These are the activations of a small network on made-up records, seen along a few directions, one row for each record.
Each row is followed by the record's values for the fields Lim, Lefu, Lav, Gif, Dagad.
A field that a record lacks is written missing.
The largest differences between rows may come from other fields.
In the rows, zero is written as 500.
Strong random noise was added to every row along 18 fixed directions; ignore it. To show where, here is one row again and again, with new noise each time:
[347 382 491 526 617 446 484 487 487 532 501 400 542 435 611 356 480 521
 503 493 619 496 526 445 370 495 523 635 502 617 406 241 518 501 533 388
 627]
[229 153 485 551 656 535 435 481 580 830 305 401 711 604 448 401 391 398
 573 548 736 572 396 594 404 603 527 610 755 612 302 161 355 207 598 489
 746]
[500 471 466 447 725 474 532 590 386 485 364 370 428 407 561 491 568 368
 494 644 554 628 457 362 462 430 602 505 448 634 662 546 377 415 669 673
 398]
[316 320 283 472 626 496 526 396 370 621 435 725 491 532 469 473 391 578
 485 535 412 640 579 480 391 490 486 576 667 382 453 466 404 585 501 341
 444]
[374 593 456 671 364 527 720 470 653 386 426 462 764 491 346 485 621 641
 481 356 635 472 570 588 645 606 438 632 582 343 457 655 604 372 410 282
 732]
[572 499 416 486 645 450 696 337 398 591 556 510 444 349 505 493 257 802
 519 404 738 633 611 617 254 285 649 619 417 749 535 313 233 525 485 113
 416]
[463 644 660 425 163 573 351 661 341 591 868 463 607 431 581 357 208 547
 513 609 529 441 629 668 357 568 310 470 290 710 557 322 541 578 591 484
 444]
[552 598 562 328 329 479 397 600 580 574 576 481 518 649 397 707 783 580
 456 565 555 454 518 412 533 531 385 344 341 517 512 711 563 473 449 504
 403]
[522 163 453 685 467 500 499 360 624 587 330 425 531 579 496 428 503 395
 627 426 379 603 469 632 367 431 662 670 475 494 276 511 614 500 380 220
 717]
[533 703 694 534 510 482 562 619 327 433 531 689 388 606 342 702 623 481
 442 637 526 513 554 254 574 438 401 247 462 570 623 652 423 556 519 673
 400]
[391 603 315 519 574 420 400 500 536 450 188 602 587 606 367 522 627 354
 270 355 255 398 584 539 694 630 579 644 452 475 619 334 465 458 453 604
 454]
[413 420 550 518 535 346 238 421 540 491 575 647 333 521 627 405 496 434
 386 488 422 453 344 366 523 587 598 503 608 516 528 362 529 504 537 702
 375]
[650 617 582 709 422 618 611 483 463 586 265 761 715 466 168 560 376 335
 600 726 538 427 707 652 470 468 662 435 414 371 488 369 285 437 460 522
 569]
[570 459 449 474 473 585 492 542 481 319 503 484 496 358 796 319 342 409
 568 617 398 520 537 453 369 573 478 556 433 432 533 532 559 665 692 647
 543]
[324 489 413 667 402 248 434 406 644 498 823 645 516 508 600 419 438 575
 338 251 424 534 403 423 565 466 443 684 647 552 694 543 505 350 373 390
 537]
[470 543 674 769 455 516 612 615 374 412 589 674 425 717 398 525 533 592
 551 647 410 607 524 450 530 471 470 452 531 605 564 482 545 469 554 716
 496]
[600 308 583 506 496 735 531 471 438 359 373 505 425 489 620 491 366 502
 691 568 431 731 457 592 366 612 547 449 614 360 508 822 628 531 755 564
 452]
[323 491 624 773 501 556 416 522 402 446 388 532 475 478 391 668 533 316
 425 626 412 279 335 564 645 492 370 298 619 382 271 439 490 456 484 620
 561]
[636 375 418 461 500 385 372 481 822 402 543 335 386 488 796 489 743 534
 507 584 521 454 233 392 489 512 611 540 438 480 487 619 562 386 582 753
 452]
[402 401 436 547 436 415 492 476 528 593 594 503 396 593 539 385 441 407
 462 460 343 581 346 455 572 464 387 552 590 566 428 557 517 555 361 535
 609]

[471 597 438 474 457 537 396 518 455 439 393 739 510 600 347 669 673 499
 421 556 291 365 649 483 590 580 477 407 455 285 497 530 555 608 446 523
 373]	(Lim y2; Lefu d4; Lav c2; Gif e1; Dagad b1)
[475 564 310 553 571 372 430 432 493 420 316 699 485 606 445 730 560 493
 263 330 301 401 562 493 588 470 539 511 451 519 604 470 338 514 484 445
 337]	(Lim y2; Lefu d5; Lav c3; Gif missing; Dagad b2)
[387 473 725 407 521 507 388 526 413 551 481 618 455 697 433 426 505 587
 495 483 673 593 507 371 516 714 533 441 619 628 524 381 586 480 634 658
 433]	(Lim y2; Lefu d1; Lav c2; Gif e2; Dagad b2)
[710 578 640 516 377 585 578 525 370 498 374 566 561 541 378 645 388 552
 564 566 632 516 694 581 370 449 591 359 267 682 496 487 352 603 593 352
 461]	(Lim y2; Lefu d3; Lav c2; Gif missing; Dagad b2)
[596 555 411 638 326 353 520 503 628 475 497 410 596 430 420 532 627 455
 424 432 489 446 492 604 617 418 702 561 359 529 631 649 467 382 411 355
 466]	(Lim y2; Lefu d4; Lav c2; Gif missing; Dagad b1)
[588 412 577 510 833 549 647 519 564 423 291 468 448 594 493 657 716 511
 644 480 583 546 590 339 378 377 571 482 508 565 455 394 484 494 510 441
 674]	(Lim y1; Lefu d2; Lav c2; Gif e1; Dagad b1)
[520 524 362 407 693 596 640 431 461 472 323 417 510 279 472 458 509 476
 557 555 519 535 537 535 475 465 555 580 508 324 475 542 455 501 473 461
 477]	(Lim y1; Lefu d2; Lav c2; Gif missing; Dagad b2)
[432 472 442 499 449 403 421 483 504 449 261 660 592 748 522 557 557 587
 297 463 596 345 552 359 591 727 568 427 507 543 383 320 417 647 673 603
 466]	(Lim missing; Lefu missing; Lav c3; Gif missing; Dagad missing)
[496 434 420 385 456 481 342 575 594 610 573 543 522 536 480 630 709 573
 518 702 501 461 477 521 475 512 535 419 498 353 532 557 493 377 548 585
 306]	(Lim y2; Lefu d4; Lav c2; Gif missing; Dagad b1)
[280 657 488 345 533 464 479 588 521 488 707 581 559 541 453 462 668 739
 437 464 588 498 603 364 584 651 345 563 632 433 639 453 628 415 502 554
 435]	(Lim y2; Lefu d4; Lav c3; Gif missing; Dagad b1)
[412 547 423 482 420 678 620 560 480 477 520 550 453 686 323 592 624 762
 579 591 338 655 396 728 698 632 350 468 699 320 507 755 618 369 521 697
 345]	(Lim y1; Lefu d2; Lav c2; Gif missing; Dagad b2)
[525 486 530 460 514 469 450 555 297 573 426 548 489 500 395 527 418 458
 473 503 495 693 628 548 448 478 718 515 400 698 801 558 389 434 652 439
 229]	(Lim y2; Lefu d4; Lav c2; Gif missing; Dagad b1)
[232 525 416 567 572 374 422 526 334 500 469 834 494 596 450 619 570 531
 290 694 537 375 468 246 634 578 396 346 674 408 454 380 297 527 610 731
 358]	(Lim y1; Lefu d2; Lav c2; Gif missing; Dagad b2)
[412 499 359 500 572 649 613 528 197 332 303 575 468 481 491 521 424 646
 493 597 389 605 628 610 477 557 495 507 489 408 515 568 510 654 706 491
 299]	(Lim y2; Lefu d1; Lav c2; Gif e2; Dagad b2)
[311 283 411 368 303 410 280 463 449 814 403 471 523 687 367 482 574 472
 392 584 593 503 374 548 580 615 526 431 495 570 243 518 470 531 477 408
 380]	(Lim y1; Lefu d2; Lav c2; Gif e2; Dagad b2)
[450 409 371 529 606 498 515 523 369 636 603 712 473 683 546 686 328 697
 483 528 374 500 641 560 277 315 337 468 452 705 450 161 284 601 505 349
 474]	(Lim y2; Lefu d1; Lav c2; Gif missing; Dagad b2)
[558 590 306 235 466 480 449 512 693 457 535 424 688 308 686 547 606 619
 428 537 704 280 595 410 411 566 411 489 360 316 465 511 455 557 555 390
 501]	(Lim y2; Lefu d1; Lav c3; Gif missing; Dagad b2)
[682 386 550 365 468 478 171 399 626 595 577 336 430 417 595 631 622 471
 488 423 426 416 409 637 358 461 674 475 341 413 499 543 663 418 468 386
 289]	(Lim missing; Lefu missing; Lav c2; Gif missing; Dagad missing)
[488 509 399 695 535 445 587 554 423 399 477 693 507 580 513 581 470 470
 450 592 361 484 547 395 509 409 478 468 517 477 581 501 359 545 546 608
 494]	(Lim y2; Lefu d3; Lav c3; Gif e1; Dagad b2)
[539 483 471 633 435 492 561 685 563 583 491 493 690 576 461 524 583 317
 590 776 512 494 527 413 494 433 480 466 425 540 582 518 368 342 553 724
 639]	(Lim y2; Lefu d3; Lav c2; Gif e1; Dagad b2)
[519 488 353 706 297 445 765 518 630 450 558 663 599 675 480 498 556 710
 523 696 613 595 394 437 652 545 498 480 638 422 505 775 349 388 585 726
 517]	(Lim y1; Lefu d2; Lav c2; Gif missing; Dagad b2)
[392 481 548 487 536 562 389 541 341 485 471 329 595 157 545 299 465 251
 560 692 521 409 565 529 401 527 566 552 404 366 432 406 621 527 564 458
 485]	(Lim y1; Lefu d2; Lav c3; Gif missing; Dagad b2)
[600 642 516 478 588 539 524 474 335 268 375 366 402 362 663 620 438 455
 340 366 425 285 580 459 457 428 417 388 296 545 390 411 506 816 525 395
 498]	(Lim missing; Lefu missing; Lav c2; Gif missing; Dagad missing)
[654 520 329 470 384 430 405 378 546 507 263 558 489 455 452 565 489 353
 379 457 375 381 501 608 554 485 691 473 307 469 469 574 380 631 428 396
 371]	(Lim y2; Lefu d6; Lav c2; Gif e2; Dagad b2)
[427 613 441 497 684 479 668 402 542 318 299 523 565 321 489 420 663 646
 450 539 785 432 547 328 567 621 637 569 588 319 470 460 475 490 584 547
 491]	(Lim y1; Lefu d2; Lav c2; Gif missing; Dagad b2)
[517 741 527 436 441 715 530 588 390 451 384 477 600 308 314 553 455 395
 530 668 493 338 561 702 642 581 404 347 487 263 468 515 453 518 510 609
 464]	(Lim y1; Lefu d2; Lav c2; Gif e1; Dagad b1)
[410 355 464 669 354 274 400 334 516 521 452 626 425 441 464 290 461 286
 381 470 455 560 280 406 707 561 744 525 656 410 507 714 494 516 438 521
 412]	(Lim y2; Lefu d1; Lav c2; Gif missing; Dagad b2)
[596 608 388 457 618 495 652 469 410 545 472 613 293 701 296 543 593 702
 474 495 297 711 482 562 638 444 583 538 559 496 648 568 468 481 396 706
 257]	(Lim missing; Lefu missing; Lav c2; Gif missing; Dagad missing)
[548 529 676 590 604 463 509 555 638 391 469 384 441 539 577 389 609 474
 548 522 633 493 372 416 551 564 638 539 534 663 567 344 534 354 596 799
 586]	(Lim y2; Lefu d5; Lav c2; Gif e1; Dagad b2)
[551 503 397 431 591 401 611 476 560 453 653 508 456 495 654 360 518 731
 513 434 561 613 604 365 369 446 573 705 425 602 613 420 529 558 498 420
 491]	(Lim y2; Lefu d1; Lav c3; Gif missing; Dagad b1)
[485 509 478 262 622 620 717 659 159 681 626 519 452 677 410 531 460 630
 596 582 423 806 785 365 296 360 271 461 445 601 580 565 528 736 471 358
 494]	(Lim missing; Lefu missing; Lav c2; Gif missing; Dagad missing)
[461 477 362 412 770 552 542 564 306 337 450 382 441 243 665 315 490 450
 573 544 343 596 701 462 327 424 601 692 400 452 655 402 624 660 604 391
 437]	(Lim y2; Lefu d4; Lav c3; Gif e1; Dagad b1)
[732 514 353 445 341 480 456 501 701 462 396 307 605 555 611 524 539 422
 432 334 340 435 526 625 500 523 577 617 229 547 555 597 561 532 479 443
 543]	(Lim missing; Lefu missing; Lav c3; Gif missing; Dagad missing)
[569 583 442 345 765 561 602 437 588 453 401 469 490 236 528 513 572 484
 588 530 642 387 588 423 412 415 527 489 535 304 451 403 450 554 418 411
 591]	(Lim y2; Lefu d4; Lav c2; Gif e2; Dagad b1)
[276 493 669 729 645 448 488 441 484 500 669 589 536 327 469 516 530 439
 505 583 685 438 375 317 511 443 408 460 763 345 473 466 493 247 470 576
 596]	(Lim y1; Lefu d2; Lav c2; Gif missing; Dagad b2)
[409 478 418 653 401 529 542 482 390 415 431 516 525 508 482 556 372 418
 417 416 334 546 429 614 630 515 402 508 555 480 510 725 471 485 544 458
 480]	(Lim y1; Lefu d2; Lav c3; Gif missing; Dagad b2)
[344 402 512 631 563 459 440 470 550 354 500 469 442 558 582 440 621 678
 465 442 520 472 402 501 565 620 583 587 639 475 446 402 661 429 599 561
 462]	(Lim y2; Lefu d4; Lav c3; Gif e1; Dagad b1)
[480 398 581 471 337 644 363 471 608 572 409 341 593 390 513 415 473 292
 615 599 505 355 393 655 506 617 421 454 498 329 188 484 637 531 456 498
 670]	(Lim y1; Lefu d2; Lav c2; Gif missing; Dagad b2)
[647 521 270 484 583 421 474 528 776 410 202 521 662 594 595 778 651 408
 355 390 444 277 559 459 534 485 540 496 348 530 562 427 275 440 560 521
 575]	(Lim y2; Lefu d4; Lav c3; Gif missing; Dagad b2)

Here are new rows. What are their fields?
[572 266 478 332 583 609 588 516 590 547 346 393 328 692 583 466 599 343
 665 508 357 718 380 304 505 512 348 449 615 461 313 803 640 675 431 586
 757]	(Lim y2; Lefu d4; Lav c2; Gif missing; Dagad b1)
[540 479 643 509 578 658 481 370 401 514 309 594 355 499 419 613 214 457
 492 437 565 492 313 670 567 579 502 276 729 484 388 504 340 491 583 619
 422]	(Lim y2; Lefu d1; Lav c2; Gif e2; Dagad b2)
[510 576 331 408 423 392 448 347 699 436 584 478 464 350 578 428 536 580
 389 292 450 363 445 516 599 525 487 599 514 333 447 569 583 590 304 326
 511]	(Lim y2; Lefu d4; Lav c3; Gif missing; Dagad b1)
[444 320 509 681 662 528 291 486 537 366 327 674 511 666 541 849 635 426
 464 385 206 408 543 528 411 481 489 484 540 392 510 440 572 374 589 460
 471]	(Lim y1; Lefu d2; Lav c3; Gif missing; Dagad b2)
[535 538 596 396 634 621 491 543 380 526 386 415 429 468 456 559 447 461
 557 520 508 447 590 555 424 465 452 416 422 613 388 295 481 608 505 452
 539]	(Lim y2; Lefu d4; Lav c3; Gif missing; Dagad b1)
[731 399 656 638 395 566 512 542 525 468 562 510 553 509 554 534 438 553
 695 649 565 566 574 584 275 436 686 462 350 568 559 532 523 432 654 484
 457]	(Lim y2; Lefu d1; Lav c3; Gif missing; Dagad b2)
[659 502 822 356 448 493 330 511 394 542 542 280 315 528 458 662 793 472
 526 567 639 414 493 329 374 415 567 247 223 582 323 614 731 682 435 370
 393]	(Lim missing; Lefu missing; Lav c2; Gif e1; Dagad missing)
[603 235 375 580 528 458 511 404 486 677 395 626 320 778 447 689 543 683
 539 669 434 531 409 571 387 336 612 375 458 607 198 399 329 609 461 441
 390]	(Lim y2; Lefu d1; Lav c3; Gif missing; Dagad b2)
[521 698 485 859 605 240 681 433 490 276 490 506 455 427 469 500 628 424
 283 275 392 367 544 320 653 284 637 631 377 598 624 402 498 559 282 393
 621]	(Lim missing; Lefu missing; Lav c2; Gif missing; Dagad missing)
[687 511 401 416 538 524 586 492 462 480 295 372 501 518 596 448 372 441
 430 452 502 549 522 533 484 520 622 527 366 631 554 486 373 608 621 591
 463]	(Lim missing; Lefu missing; Lav c2; Gif missing; Dagad missing)
[382 307 423 592 453 369 386 391 565 545 406 688 552 667 480 428 574 424
 425 397 395 516 545 381 493 571 591 608 540 437 421 484 600 561 413 366
 587]	(Lim y2; Lefu d1; Lav c2; Gif e2; Dagad b2)
[497 345 316 193 600 492 512 452 509 664 545 457 542 480 670 390 275 608
 549 338 587 737 592 500 276 506 490 664 545 650 638 476 370 511 585 300
 482]	(Lim y2; Lefu d3; Lav c2; Gif missing; Dagad b2)
[381 543 559 774 575 334 568 665 515 307 489 117 510 481 502 474 862 435
 419 442 520 552 377 451 665 400 636 667 364 760 714 599 647 202 541 566
 521]	(Lim y2; Lefu d5; Lav c2; Gif e1; Dagad b2)
[433 512 582 398 636 499 419 517 435 613 357 506 559 555 383 531 577 349
 458 480 574 493 561 353 513 558 512 464 532 499 533 398 488 474 505 548
 538]	(Lim missing; Lefu missing; Lav c2; Gif e1; Dagad missing)
[556 509 502 620 837 622 650 518 264 359 370 550 333 389 465 797 474 473
 553 569 379 652 470 542 461 280 523 375 584 495 709 680 330 371 661 566
 286]	(Lim y1; Lefu d2; Lav c2; Gif missing; Dagad b2)
[588 480 552 570 462 432 456 441 596 590 581 645 510 527 481 555 534 424
 510 607 517 353 478 353 462 431 490 386 513 355 350 439 473 575 370 530
 612]	(Lim missing; Lefu missing; Lav c3; Gif missing; Dagad missing)
[484 355 507 774 303 454 319 405 672 334 457 683 681 563 641 492 432 497
 447 373 389 348 549 625 449 670 666 604 524 387 494 388 597 438 626 451
 532]	(Lim y1; Lefu d2; Lav c2; Gif missing; Dagad b2)
[575 457 472 649 374 443 701 623 344 536 627 449 291 654 471 387 489 550
 575 754 374 682 410 489 564 323 525 465 400 721 448 618 459 639 466 656
 440]	(Lim y2; Lefu d4; Lav c3; Gif missing; Dagad b1)
[352 293 524 587 534 427 354 537 404 681 598 530 385 607 492 383 391 412
 525 552 383 615 385 592 485 461 595 543 646 657 529 305 483 406 520 598
 421]	(Lim y2; Lefu d4; Lav c2; Gif e2; Dagad b1)
